These are the activations of a small neural network, seen along a few directions. Each row is one input.
Each table varies a few parts of the input and shows all the possible inputs, shuffled.
A made-up example of a description, with smaller parts first: one of 5 places around a ring, together with either a single point or one of 9 places along a line or (one of 2 separate values, together with one of 6 places along a line).
Shared parts are said once, and a part with two or three values counts as separate values.

Other details of the inputs vary at random and push rows far along two fixed directions, the same in every table; ignore that.

Table:
x1: [  1   0 -32   4   0 -26  19 -47 -27  12   7  31   8  20 -10]
x2: [ 19 -14 -79  -4 -14 -57  20 -27   4  11  25  38 -23  14  15]
x3: [-98 -20 -30  -7  46  30 -61  43 -13 -45 -33  51  45  29  61]
x4: [ 49  15  20   2 -22  -4  36 -24  -3  34  18 -16  -7 -15 -42]
x5: [ 34   1  43   9 -13  16   0  21  27  25   1 -50  -8 -33 -12]
x6: [ 33   8  47  -3 -16   9   8  17  20  -2   6 -48 -27 -32 -22]
x7: [-22   8  29  13  15   7 -26  12  -4  -9 -22 -17  10  18  32]
x8: [ 14   1  54  17 -15   0  18   6  15  34   3 -56 -13 -20 -24]
x9: [  1  -1   7  -3  -9 -28  21 -14   2  -4   7 -11 -25  -1  -9]
x10: [  6  -7 -60  -1 -11 -67  29 -31 -10   9  23  34 -26  23  15]
x11: [-46  -2 -13 -17  25  55 -29  22 -11 -37 -17  44  39   4  -2]
x12: [-10  23  49  -2  27  63 -50   3 -20 -45 -37 -12  28  11  11]
x13: [ 32   0 -78   2  -9 -36  18 -46 -14  25  20  53   3  18   0]
x14: [ 26   5  51  11 -11  12   6  21  18  28  -1 -56 -11 -24 -12]
x15: [-39 -17  -9 -22   6  26 -10  43  16 -35  -1  18   6 -11   0]
Each input here is: one of 3 separate values, together with either a single point or one of 4 places along a line.
Which other rows does x13 become when the place on the line of 4 takes its other values? List them by row number.
Answer: x1, x4, x12
Which other rows agree with x14 in the choice among 3 separate values? List them by row number.
Answer: x3, x5, x7, x8

Table:
x16: [ -4  -7 -54   9  -6 -65  25 -27  -9  22  15  24 -21  19  20]
x17: [  6 -11 -31 -12 -17 -19  27   2   8   6  24  12  -7  -9 -17]
x18: [-42   5 -25  -8  31  22 -44  -2 -22 -54 -24  45  29  32  38]
x19: [  3  12  76   6   8  36 -25  28   8 -15 -21 -58  -3 -13   3]
x20: [ 28   7  -8   7 -11 -25  17 -28  -1  27  11  -5  -6   9  -2]
x21: [ 22   1 -22   1  -7 -17  20 -30 -13  18  12  12  -7   3 -18]
x22: [  6 -17 -51   0  -9 -44  18 -11  11  21  19  22 -18   5  14]
x23: [-28   9 -23   0  33  19 -43 -18 -32 -37 -28  31  24  39  37]
x24: [ 42   6  19  -5 -28   0  40   0  19  23  26 -17 -13 -33 -56]
x25: [-75 -12 -24  -1  37  21 -45  14 -25 -37 -31  43  40  34  47]
x26: [ -2   8  59 -11   0  56 -23  44  19 -27 -13 -33   2 -29 -14]
x27: [ 16   2 -18   9 -10 -35  19 -34 -13  21   9   8 -11  14   3]
x28: [ -8   6  87   2   9  73 -24  53  20   1 -23 -52  20 -39 -24]
x29: [ 35 -10  13   4 -30 -22  38   9  29  31  24 -32 -29 -31 -32]
What is each input in this table made of?
Answer: one of 2 separate values, together with either a single point or one of 6 places around a ring
The inputs of x27 and x20 match in every part but the choice among 2 separate values. If x21 is changed in the same way as x27 into x20, which row does it become?
Answer: x23
Which other rows does x18 become when the choice among 2 separate values takes its other values? List them by row number.
Answer: x24
